Each row below holds a small network's activations on one input, seen along a few directions.
In each table, some parts of the input vary, and every possible input appears once, in random order.
Descriptions start from the smaller parts, as in this example, which fits no table here: values(2) and (point or line(11) or (line(4) and ring(5))).
Shared parts are said once, and a part with two or three values counts as separate values.
(in the rows, 128 means zero)

Other details of the inputs shift rows strongly along two fixed directions, in all tables alike. That doesn't count.

A family of inputs:
r1: [133 135 129 134 127 123 125 124 126 123 115 115 129 122 131]
r2: [123 129 122 126 120 123 135 119 137 129 123 130 126 122 133]
r3: [136 138 117 126 127 123 131 135 120 126 126 131 132 124 126]
r4: [131 129 128 121 120 122 124 124 134 131 117 129 128 136 125]
r5: [134   5 114  68 175 208 108 162 161  73 224  62 143 105 107]
r6: [121 126 120 132 127 128 130 123 126 135 120 124 126 120 131]
r7: [119 126 117 122 124 132 128 123 129 139 120 136 123 127 131]
r8: [133 133 130 118 118 118 128 129 136 123 119 133 129 132 126]
r9: [131 127 124 117 122 127 121 126 130 135 117 132 126 137 124]
r10: [135 134 118 127 124 122 132 121 133 128 125 127 133 127 126]
r11: [133 130 116 125 125 131 124 125 125 136 119 134 132 133 127]
r12: [140 124 147 130 127 129 137 134 142 126 114 134 109 118 127]
r13: [132 138 128 130 127 122 126 131 125 122 113 121 129 122 132]
r14: [128 135 121 135 130 122 123 124 122 131 120 120 126 126 120]
r15: [129 138 124 115 123 122 131 133 129 124 128 136 126 130 120]
r16: [137 132 123 135 125 123 129 123 126 127 121 121 136 123 129]
r17: [124 130 126 129 123 124 134 128 128 127 118 129 129 116 135]
r18: [ 73 142 231 183 157 130 125 138  93 133 224 160 136 195 156]
r19: [133 131 120 128 125 127 128 123 129 132 121 131 134 132 127]
r20: [ 83 150 219 180 158 125 119 139  91 130 219 150 134 195 141]
r21: [124 126 126 125 119 125 134 119 137 126 121 131 128 122 135]
r22: [134 137 118 124 124 122 133 128 131 126 126 133 133 128 126]
r23: [ 84 148 212 183 155 131 117 128  95 146 215 160 137 207 145]
r24: [136 132 123 128 123 123 131 121 132 126 123 129 135 129 129]
r25: [134 133 130 112 119 120 128 135 132 122 122 138 128 133 127]
r26: [133 132 116 135 129 126 126 125 123 134 123 123 133 127 125]
r27: [130 132 122 131 131 131 118 129 119 132 110 120 126 126 130]
r28: [120 126 117 131 128 131 126 125 122 140 119 129 123 122 131]
r29: [141 126 145 124 129 129 137 139 137 126 114 141 108 117 127]
r30: [125 128 126 133 122 124 133 121 130 129 117 124 129 116 135]
r31: [137 120 145 134 129 133 135 128 139 133 111 131 107 123 125]
r32: [124 132 120 122 125 124 134 134 125 128 123 133 126 116 133]
r33: [120 124 120 122 123 133 128 123 129 137 116 137 124 127 133]
r34: [132 138 129 125 130 124 125 137 121 121 118 126 129 123 132]
r35: [123 128 126 122 120 125 135 126 135 125 121 137 128 122 135]
r36: [138 119 139 129 130 137 132 130 135 137 107 133 105 123 124]
r37: [128 134 117 132 131 126 120 126 118 135 119 123 124 127 120]
r38: [136 135 122 119 123 126 132 134 127 123 126 139 134 129 129]
r39: [122 125 124 133 125 129 129 123 126 134 116 126 128 120 134]
r40: [127 133 119 121 126 128 123 124 127 137 123 131 124 133 118]
r41: [134 130 116 133 128 131 122 127 119 136 118 127 132 128 127]
r42: [131 138 122 130 128 119 128 129 124 124 121 122 128 122 121]
r43: [131 135 123 123 122 120 130 120 135 127 124 125 127 128 120]
r44: [128 134 121 124 124 123 126 122 132 133 122 128 126 132 118]
r45: [130 133 127 134 130 127 121 127 123 128 113 117 128 125 130]
r46: [132 135 122 133 127 119 127 122 126 126 121 116 127 121 121]
r47: [122 131 122 116 122 125 136 132 131 126 127 141 125 123 133]
r48: [137 135 121 125 126 125 130 136 121 124 124 132 135 124 129]
r49: [120 128 119 125 122 127 132 121 133 135 120 133 125 125 131]
r50: [121 124 120 130 127 133 126 125 122 138 114 129 126 121 133]
r51: [136 133 122 124 123 124 132 128 131 124 124 133 135 128 128]
r52: [134 137 118 119 125 124 133 134 127 125 129 138 132 130 127]
r53: [134 133 131 122 117 116 128 122 137 126 118 128 129 133 127]
r54: [122 130 123 122 122 124 136 126 135 126 126 135 126 123 133]
r55: [132 133 118 129 126 126 128 123 129 134 125 130 132 132 125]
r56: [123 131 121 128 124 124 134 128 129 128 122 128 127 116 132]
r57: [132 133 115 134 130 129 122 127 118 138 123 127 130 129 125]
r58: [141 123 148 135 126 129 137 126 142 128 114 129 108 119 127]
r59: [124 130 123 133 123 123 133 121 130 130 122 123 127 117 133]
r60: [143   9 111  89 181 208  98 155 151  82 222  45 150 112  99]
r61: [130 137 123 120 122 120 131 127 134 125 125 131 127 128 120]
r62: [135 136 119 131 127 122 131 130 124 127 126 126 134 124 126]
r63: [137 134 120 130 125 124 130 130 125 125 121 126 136 122 128]
r64: [136 133 119 134 126 121 130 123 126 128 125 120 134 123 126]
r65: [121 125 124 126 122 129 131 121 133 133 118 134 126 126 134]
Each input here is: line(5) and (point or (values(3) and line(4))).
Q: The inputs of r7 and r49 match in every part but the line(5) part. If r9 is changed in the same way as r7 into r49, which row does it become?
A: r4
Q: Which other rows does r27 become when the line(4) part takes its other values? List them by row number.
A: r9, r37, r40
Q: Which other rows does r17 become when the values(3) part takes its other values? List them by row number.
A: r13, r63
Q: Start at r50 and move only the line(5) part, one step at a time. The first step leads to r39. Which rows follow, in order?
A: r30, r17, r18

A family of inputs:
r66: [156 207  83 119  76  66 152 114 128 148  19 167 117 105 126]
r67: [132 116 110 105 127 134 134 134 141 112 135 123 136 113 127]
r68: [123 156 139 146 129 113 126 128 109 127 139 136 142 146 135]
r69: [114 134 153 148 130 129 129 122 120 146 126 145 115 143 136]
r70: [129 148 158 155 132 119 127 127 120 135 119 138 115 139 131]
r71: [137 124  99 112 130 132 119 129 128 125 127 115 139 124 115]
r72: [142 120 107 102 123 130 129 131 141 120 126 126 131 123 117]
r73: [130 121  99 113 127 129 126 131 126 120 131 115 143 113 125]
r74: [116 120 170 152 147 140 120 128 124 134 156 130 120 152 130]
r75: [123 145 165 142 125 118 135 132 128 125 132 145 121 139 134]
r76: [144 115 124 125 129 134 129 128 136 120 110 109 121 105 122]
r77: [110 147 132 140 125 120 124 121 112 141 138 144 139 154 134]
r78: [122 148 139 155 132 121 121 122 111 146 127 134 128 148 130]
r79: [135 108 121 123 131 138 131 128 137 124 113 115 121 102 129]
r80: [105 145 134 142 124 117 126 120 111 138 145 146 140 146 138]
r81: [111 136 157 136 124 124 136 127 129 135 138 154 118 139 143]
r82: [129 111 101 122 130 141 121 122 128 136 117 111 130 119 123]
r83: [134 109 123 110 124 135 137 135 146 115 121 123 122 110 131]
r84: [144 124 111 107 123 127 134 136 138 111 128 120 134 113 120]
r85: [103 119 156 132 137 135 129 130 127 122 181 142 135 155 139]
r86: [142 121 108 127 134 134 123 128 127 122 120 100 131 109 122]
r87: [127 157 138 144 128 109 124 127 108 131 135 135 139 150 129]
r88: [114 136 156 134 124 125 132 127 129 138 133 152 118 145 136]
r89: [148 115 127 111 126 133 130 139 142 114 117 119 119 116 118]
r90: [145 123 108 128 134 133 118 128 127 125 117 103 129 117 119]
r91: [113 144 143 129 123 120 132 125 123 135 140 154 131 153 135]
r92: [124  90 123 128 147 151 118 131 130 119 161  94 139 118 124]
r93: [126 110  99 122 129 139 123 125 130 134 120 112 128 108 127]
r94: [126 107 117 121 128 141 131 124 137 130 110 119 116 107 129]
r95: [137  85 140 110 142 153 121 141 146 112 158 114 125 131 118]
Q: The inputs of r77 and r82 match in every part but one. If r68 is changed in the same way as r77 into r82, which row does it become?
A: r86
Q: Describe the family of inputs behind these rows.
A: ring(5) and ring(6)
Q: Which other rows does r94 become when the ring(6) part takes its other values? List them by row number.
A: r69, r70, r74, r76, r79
Q: Which other rows does r72 become when the ring(5) part takes its other values? List them by row number.
A: r71, r74, r78, r95
Q: Which other rows does r85 become when the ring(6) part takes its other values? List them by row number.
A: r66, r67, r72, r84, r91

A family of inputs:
r96: [145 154  81 126 107 108 125 110 122 147  86 129 140 121 117]
r97: [141 151  67 106 116 120 115 129 114 148  81 132 134 114 120]
r98: [119  26 101  51 160 193 119 154 166  71 249  93 162 124 106]
r99: [ 89 189 181 196 126  96 127 106  90 159 152 161 148 184 156]
r100: [159 162  93 112 108  99 127 128 126 125  87 123 135 117 110]
r101: [131  58 126  97 152 172 111 139 154 114 154  89 110 121 104]
r102: [136  57 125  94 161 185 112 151 140 114 163  98 114 118 114]
r103: [ 86  94 228 178 170 156 124 129 120 127 234 126 125 183 148]
r104: [111  66  94 108 159 167 114 146 123 106 189  74 146 104 124]
r105: [ 84 103 192 178 174 158 108 131  98 121 250 117 162 188 147]
r106: [124 132 107 123 111 118 146 128 131 139  67 140 107  81 139]
r107: [154 149 125 120 107 103 145 127 146 123  67 132 107  96 130]
r108: [103 183 165 186 127  99 122 111  84 160 150 170 144 187 150]
r109: [152 146 122 125 112 112 145 134 143 118  74 135 109  96 134]
r110: [103 172 201 188 124 106 138 111 109 164 133 176 110 184 148]
r111: [145  86 111 100 152 155 118 142 138  88 178  72 148 112 108]
r112: [132 132 107  80  91 117 156 130 168 127  86 172 114 109 138]
r113: [112 194 183 177 131  91 128 130  89 135 157 168 142 187 139]
r114: [148 162  94 123 110 103 137 130 124 116  88 126 142 104 127]
r115: [142 130 108 131 111 127 142 116 139 138  70 135 115  96 141]
r116: [165 113 113  99 121 126 133 137 158 112  97 113 104  98 106]
r117: [120 149  84 120 108 108 124 111 122 138  85 118 137 105 124]
r118: [123  57 121 100 150 168 119 130 156 109 148  83 114  96 115]
r119: [ 86 187 170 176 127  98 113 111  91 160 149 163 132 195 138]
r120: [163 142 125 114 109 114 138 138 139 123  74 140 112 104 121]
r121: [155 134 104 123 106 126 141 119 137 145  58 142 114 102 125]
Q: The inputs of r120 and r113 match in every part but one. If r116 is changed in the same way as r120 into r113, which row does it become?
A: r100
Q: Describe the family of inputs behind these rows.
A: values(2) and (point or (values(3) and line(4)))
Q: Which other rows does r102 become when the line(4) part takes its other values? List them by row number.
A: r101, r106, r118
Q: Which other rows does r96 become when the values(3) part takes its other values? List them by row number.
A: r100, r119

A family of inputs:
r122: [133 109 120 118 125 139 135 130 137 124 116 120 123 108 131]
r123: [115 133 165 153 143 139 121 133 109 140 152 143 126 158 131]
r124: [106 141 165 169 145 125 122 119 111 131 156 115 134 146 141]
r125: [146 126 107 112 127 123 120 136 129 120 126 115 138 124 115]
r126: [132 111 103 119 127 139 118 126 133 138 117 118 127 123 121]
r127: [115 238 100 158  67  54 155  88 103 175  23 191 123 127 155]
r128: [140 122 112 100 125 133 128 135 140 121 125 126 125 124 118]
r129: [110 143 159 149 135 115 127 136 109 123 166 135 145 152 138]
r130: [ 99 121 175 148 134 130 132 122 131 134 159 149 121 150 146]
r131: [116 136 171 152 135 125 134 134 119 123 163 143 128 150 144]
r132: [116 137 167 167 145 127 117 129 110 137 149 122 124 157 127]
r133: [136 117 122 129 138 139 125 136 124 123 113 107 118 100 128]
r134: [122 112 105 120 127 137 126 126 131 135 121 116 131 111 132]
r135: [133 117 105 108 131 142 123 134 128 132 120 129 123 121 118]
r136: [103 137 157 161 135 130 125 117 112 135 160 129 142 153 144]
r137: [133 111 109 115 134 143 118 131 130 137 114 128 120 119 122]
r138: [121 115 101 122 125 136 122 116 133 132 123 112 136 113 133]
r139: [135 127 104 115 128 120 129 125 128 111 130 110 147 114 124]
r140: [137 113 129 127 130 134 131 130 134 120 113 107 114 101 128]
r141: [129 114 101 121 127 138 115 117 133 135 118 115 133 126 120]
r142: [118 147 156 148 136 115 117 125 110 125 166 132 145 166 127]
r143: [131 116 108 125 129 136 130 127 130 131 119 113 134 110 131]
r144: [149 122 106 121 131 129 124 132 131 125 122 115 134 122 116]
r145: [122 143 155 157 137 121 121 121 112 131 163 132 141 166 130]
r146: [131 119  96 113 123 134 119 118 131 130 126 116 136 127 117]
r147: [107 138 168 168 146 125 124 128 110 134 153 120 128 144 141]
r148: [125 111 111 108 124 134 135 129 138 123 123 128 122 113 131]
r149: [124 109 110 117 131 143 126 132 128 132 117 126 123 108 133]
r150: [115 140 165 154 144 128 131 138 108 126 161 145 133 145 141]
r151: [122 116 100 115 124 133 129 128 130 128 126 120 134 113 128]
r152: [151 123 112 118 132 138 124 140 127 123 120 123 126 119 118]
r153: [143 117 121 129 139 140 120 137 125 127 108 109 115 113 114]
r154: [108 130 171 139 135 128 129 124 131 135 162 150 122 164 132]
r155: [124 235 117 147  66  50 165 103 125 159  21 204 111 123 152]
r156: [130 123 105 107 127 134 130 140 128 118 128 128 131 110 126]
r157: [124 115 106 111 129 139 131 135 127 126 123 128 127 110 129]
r158: [124 109 116 108 121 132 140 126 149 119 122 130 122 114 129]
r159: [122 146 164 141 140 125 121 142 108 127 160 142 134 159 129]
r160: [140 121 117 100 122 132 131 132 152 119 126 128 125 124 117]
r161: [127 122 100 111 124 127 130 132 130 120 131 119 140 113 124]
r162: [135 104 122 110 126 137 127 122 150 132 115 128 116 120 120]
r163: [117 134 177 152 133 123 137 131 130 119 163 145 128 148 141]
r164: [114 144 158 138 139 128 120 138 111 134 164 149 131 160 130]
r165: [138 111 135 126 126 131 133 127 144 118 114 109 114  99 126]
r166: [152 118 125 113 124 131 132 131 149 119 122 123 122 119 118]
r167: [106 133 166 156 142 136 128 134 108 136 156 143 129 146 144]
r168: [139 121 106 123 130 128 133 132 130 120 125 114 138 109 127]
r169: [138 125 112 112 130 130 128 144 125 112 124 123 135 108 126]
r170: [114 140 163 169 147 124 115 119 112 134 150 118 129 159 127]
r171: [138 120 123 110 120 125 135 137 148 104 124 124 131 111 126]
r172: [120 224 118 155  70  58 158  95 112 177  10 202 103 120 160]
r173: [138 121 117 109 122 128 133 140 137 108 124 121 131 113 129]
r174: [136 126  98 109 123 126 120 121 130 123 130 116 141 127 113]
r175: [148 124 119 104 129 128 128 137 138 114 121 121 128 123 118]
r176: [126 125  98 112 121 126 129 122 129 118 133 115 145 115 123]
r177: [143 110 126 115 125 138 132 125 148 129 114 124 120 118 117]
r178: [133 113 112 105 126 138 128 129 139 129 120 127 120 125 120]
r179: [130 120 112 104 123 130 135 136 139 114 126 127 128 113 128]
r180: [139 124 103 124 128 127 129 123 130 117 128 109 142 112 128]
r181: [139 115 107 124 128 138 122 128 130 134 116 114 131 123 118]
r182: [108 124 169 145 138 134 121 125 121 142 155 146 118 162 136]
r183: [152 119 119 114 126 134 128 135 138 120 120 121 123 121 120]
r184: [112 144 153 143 135 121 120 131 112 135 167 141 138 164 128]
r185: [116 129 173 149 138 135 126 128 119 138 154 142 122 160 133]
r186: [148 123 124 104 122 127 129 136 149 113 122 121 128 123 118]
r187: [134 107 126 117 123 135 139 126 147 122 117 123 122 107 130]
r188: [120 130 188 159 139 127 124 125 126 131 152 132 113 151 125]
r189: [132 117 100 112 126 134 122 127 131 134 125 121 130 125 118]
r190: [137 117 103 126 128 138 120 118 131 130 118 110 136 125 117]
r191: [146 114 128 126 131 135 124 130 134 125 109 109 110 114 115]
Q: The inputs of r154 and r158 match in every part but one. If r141 is changed in the same way as r154 into r158, which row does it become?
A: r138
Q: Describe the family of inputs behind these rows.
A: values(2) and line(5) and (point or ring(6))
Q: Which other rows does r126 become when the ring(6) part takes its other values? List them by row number.
A: r125, r144, r181, r184, r189
Q: Which other rows agree with r177 in the values(2) part and the line(5) part? List them by row number.
A: r154, r160, r162, r166, r186, r188
Q: Which other rows does r163 become when the values(2) part takes its other values? List them by row number.
A: r166
Q: Which other rows does r171 become when the line(5) part takes its other values? List them by row number.
A: r129, r139, r169, r173
